A small network was shown many inputs. Here are its activations along a few directions, one row for each input.
In each table, some parts of the input vary, and every possible input appears once, in random order.
A made-up example of a description, with smaller parts first: ring(8) and (point or line(9) or (values(3) and line(6))).
Shared parts are said once, and a part with two or three values counts as separate values.

Other details of the inputs shift rows strongly along two fixed directions, in all tables alike. That doesn't count.
To show where, the next rows are all for the same input, with only those details redrawn:
[  9  21 -20   2  -4  14  -2 -17  18  -2   4]
[ 31  33 -16   0  -2  29   7 -22   0  -8  -7]
[-27 -26   5 -28   9 -16  -1  17 -21  10  -8]
[  6  -1   6 -23   7   9  10   2 -32   0 -17]
[ -3  10 -17  -2  -2   6  -4 -10  16   1   5]
[ 11  25 -25   7  -5  16  -4 -20  26  -3   8]
[-16  -9  -6 -16   3  -6  -3   4  -2   6  -1]
[ 17   1  12 -28  11  14  16   2 -49  -3 -26]

Table:
R1: [ 16  11 -12  22 -16   2  -6  -4  36 -10  15]
R2: [-35 -16 -19  -7  -1 -19 -15   5  28  11  15]
R3: [ 36  27   7   9   1  45   9 -20 -13 -13 -27]
R4: [ -1 -20  13 -24   5  10  16  12 -58   2 -15]
R5: [ -8 -15  22  -6   3 -20   9   3 -17  11   1]
R6: [ 0  9 -2 18 -5 -2 -5  5 30  7 16]
R7: [ 17  22 -14   2  -1  13 -20 -22  14  -6   5]
R8: [ 12   0  16  -2   0  -1  15   6 -23 -14  -7]
R9: [-28 -13   3   5  -4  -8 -14  13   0   5  -9]
R10: [10 -6  9  3 -5 -5  2 -2  8 16  5]
R11: [-10 -14  24  -6   5 -21   9   8 -20   5   1]
R12: [-23  -6 -14  17  -1 -17 -17   4  11   5   1]
R13: [-23 -19  14   0   1 -25   2  16  -3   0   7]
R14: [ -5 -14   4   0  17   8  -1  -2  -8  -1 -13]
R15: [-25 -12  -6  11  -8 -24  -9   7  32  -9  24]
R16: [-18 -18  14  -2   3 -17  -2  27   1   7   9]
R17: [ 14  22 -25  29   6  14  -8 -20  21  -5   3]
R18: [ 27   5   9   2  -9   5  14  -9 -12 -19  -6]
R19: [ 31  15  14   5  -1  18  13   8 -16 -13  -8]
R20: [-16 -13   2  10  -6 -21 -12   9  35  20  23]
Q: Describe the family of inputs behind these rows.
A: values(3) or ring(5) or (values(2) and line(6))
Q: Change only the values(2) part in R19. List by row number the other rows that result.
A: R15

Table:
R21: [ 38  33  -5  26  -8  19  -1 -18  33   6  15]
R22: [ 18  -8  22 -17  12  26  18   7 -59  -2 -41]
R23: [ 12  22 -18  -1  -8  15   6 -10  10  -1   9]
R24: [-38 -26  -4  -1  12 -22 -21   9   7   6  -1]
R25: [  7  18 -16  16   2  23  -1  -8   5  -2  -6]
R26: [ 27   5  15   7  -5   9  11   8 -13 -19  -8]
R27: [-51 -30   1  15 -13 -46 -17  25  23  -6  22]
R28: [ 25  -4  23 -37   6  14  18  -2 -55  -6 -29]
R29: [ 14  19 -14  -7  -2   6  -2 -19   8  -7   4]
R30: [ -4   5 -15  27  -8 -13   4 -19  44  -6  32]
R31: [-17 -27  14 -12  12  -5  -6   8 -23   4 -20]
R32: [-38 -25   9   6  -2 -41 -16  11  26  36  21]
R33: [ 14  20 -10 -14   2  10   7  -7 -13  -7   0]
R34: [-19 -20   1 -23  -6  -8   1  10  -4  10   2]
R35: [-22 -21   6 -13  18  -9  -3  18 -32   4 -17]
R36: [ 35  38  -7  28 -12  24   1 -14  44 -10  14]
Q: Describe the family of inputs behind these rows.
A: point or line(5) or (values(2) and ring(5))
Q: List by row number the other inputs of the same sort as R36.
A: R21, R26, R27, R32

Table:
R37: [ 16  20 -13  14  -4  25  -4 -10  14 -11  -4]
R38: [ 7  8 -7 -3 -4  6 -1  2  7 -1  5]
R39: [-19   6 -21  13  -6  -3 -18  -5  42  12  16]
R40: [ 27  25 -10  16   1  33   0 -18   6  -5 -11]
R41: [-39 -36   7 -23   5 -33  -3  28 -13   6   5]
R42: [-26 -37  18 -19  16 -16   1  19 -40   0 -19]
R43: [-3  8 -8  5  2  3 -5 -9  4  7 -1]
R44: [-22 -14  -7  -5  -9 -16 -10   8  31   7  20]
R45: [ 14   8   8  -9   7  10  11  -6 -36  -8 -19]
R46: [ 27  28 -11   8   0  18   5 -22   4   1   1]
R47: [ -1   3  -8   8   0   8  -3  -3   5 -12  -3]
R48: [-27 -23  -1 -11  -5 -25  -5  11  17   3  16]
R49: [ -1 -16  15 -10  15   5   6   5 -37   3 -25]
R50: [-26 -15  -9  -3  -5 -25  -9  -2  26   4  20]
R51: [-23  -9 -12   0  -2 -14 -13   5  29  16  18]
R52: [ 24  20  -5   3  -5  13   5 -22   9   0   3]
R53: [-22 -14  -6  -4  -5 -16 -11   3  31  14  18]
R54: [ 29   6  17 -21  11  13  23  -2 -58  -9 -25]
R55: [ -2   4  -4  34 -13 -17 -20  -5  49  -1  22]
R56: [-25 -31  18 -27   9 -19   4  25 -41   1 -15]
R57: [ 19 -11  46 -10  12  -5  24  22 -52  -5 -20]
R58: [ 17  27 -13   9  -7  22  -2 -10  12  -7  -1]
R59: [ 55  40   7  32 -12  33  27 -16  -7 -15  -3]
Q: Describe the family of inputs behind these rows.
A: values(3) or (line(4) and ring(5))
Q: Which of the alternatives is R57?
A: values(3)
